Each row below holds a small network's activations on one input, seen along a few directions.
Each table varies a few parts of the input and shows all the possible inputs, shuffled.
Descriptions start from the smaller parts, as in this example, which fits no table here: one of 3 separate values, together with either a single point or one of 11 places around a ring or (one of 4 places along a line, together with one of 5 places around a ring).
Shared parts are said once, and a part with two or three values counts as separate values.
In the rows, zero is written as 128.

Other details of the inputs shift rows strongly along two fixed directions, in all tables alike. That doesn't count.

Rows:
row 1: [139  90 120 119 146 132 120 128 142 133 151 128]
row 2: [136 171 110 116 114 127 165 118 104  87 110 114]
row 3: [143 168 111 106 111 115 165 113 112  92 116 121]
row 4: [137 182 107 109 102 128 170 119 107  94 112 116]
row 5: [144  64 108 110 149 130 108 128 163 156 171 130]
row 6: [143 183 112 108 105 121 168 114 112  99 112 121]
row 7: [135  60  87 118 132 138  76 149 146 154 153 133]
row 8: [146 178 107 104 105 122 168 115 113 100 115 119]
row 9: [103 133 187 164 140 124 113 131 137 164 117 141]
row 10: [179  29  29  65 145 153 118 125 168 140 206 108]
row 11: [105 126 183 161 145 118 113 130 136 152 120 142]
row 12: [ 80 131 187 187 129 123  75 152 117 153  90 152]
row 13: [ 95 135 188 170 138 131 112 135 132 160 116 138]
row 14: [133 175  88 111  90 121 137 133  90  83  94 124]
row 15: [149  57 102 107 153 138 108 130 157 147 174 127]
row 16: [101 121 191 168 151 124 110 133 130 146 115 141]
row 17: [143 169  97 107 110 129 168 115 104  82 117 112]
row 18: [ 93 134 191 173 139 131 111 136 134 162 115 137]
Each input here is: one of 3 separate values, together with either a single point or one of 5 places around a ring.
Which other rows does row 16 become when the choice among 3 separate values takes its other values? List them by row number.
Answer: row 1, row 15
Which other rows does row 7 become when the choice among 3 separate values takes its other values? List them by row number.
Answer: row 12, row 14

Rows:
row 19: [138 180 136 117 122 114 177 110 102  75 105 124]
row 20: [161 144  94  89 126 123 171 110 115  82 137 118]
row 21: [ 88 110 209 187 159 138  97 138 141 175 123 140]
row 22: [ 87 108 209 187 159 136  99 138 143 173 123 140]
row 23: [118 171  99 131  92 112 113 145  73  65  71 134]
row 24: [138 201 125 113 102 114 180 109 112 104 105 119]
row 25: [135 183 136 118 122 112 178 109 100  74 106 122]
row 26: [ 86 108 209 189 162 133  99 134 143 172 123 138]
row 27: [ 68  99 171 198 129 135  35 171 114 162  90 152]
row 28: [179  33  46  63 140 146 116 124 190 178 216 114]
row 29: [131 141  66 110  80 126  95 151 107 119 104 136]
row 30: [161 146  88  88 126 118 175 105 116  74 135 114]
row 31: [180  32  47  63 140 147 115 126 190 178 213 116]
row 32: [114 173 154 144 123 128 157 120 109 108 106 121]
row 33: [136  91 131 121 139 137 113 130 164 181 162 131]
The inputs of row 32 and row 25 match in every part but one. If row 27 is changed in the same way as row 32 into row 25, which row does it become?
Answer: row 23
What do these inputs look like to the network?
Answer: one of 3 separate values, together with either a single point or one of 4 places along a line
Which other rows does row 30 become when the choice among 3 separate values takes its other values? List them by row number.
Answer: row 24, row 26
Which other rows agree with row 29 in the choice among 3 separate values? List them by row number.
Answer: row 24, row 28, row 31, row 33
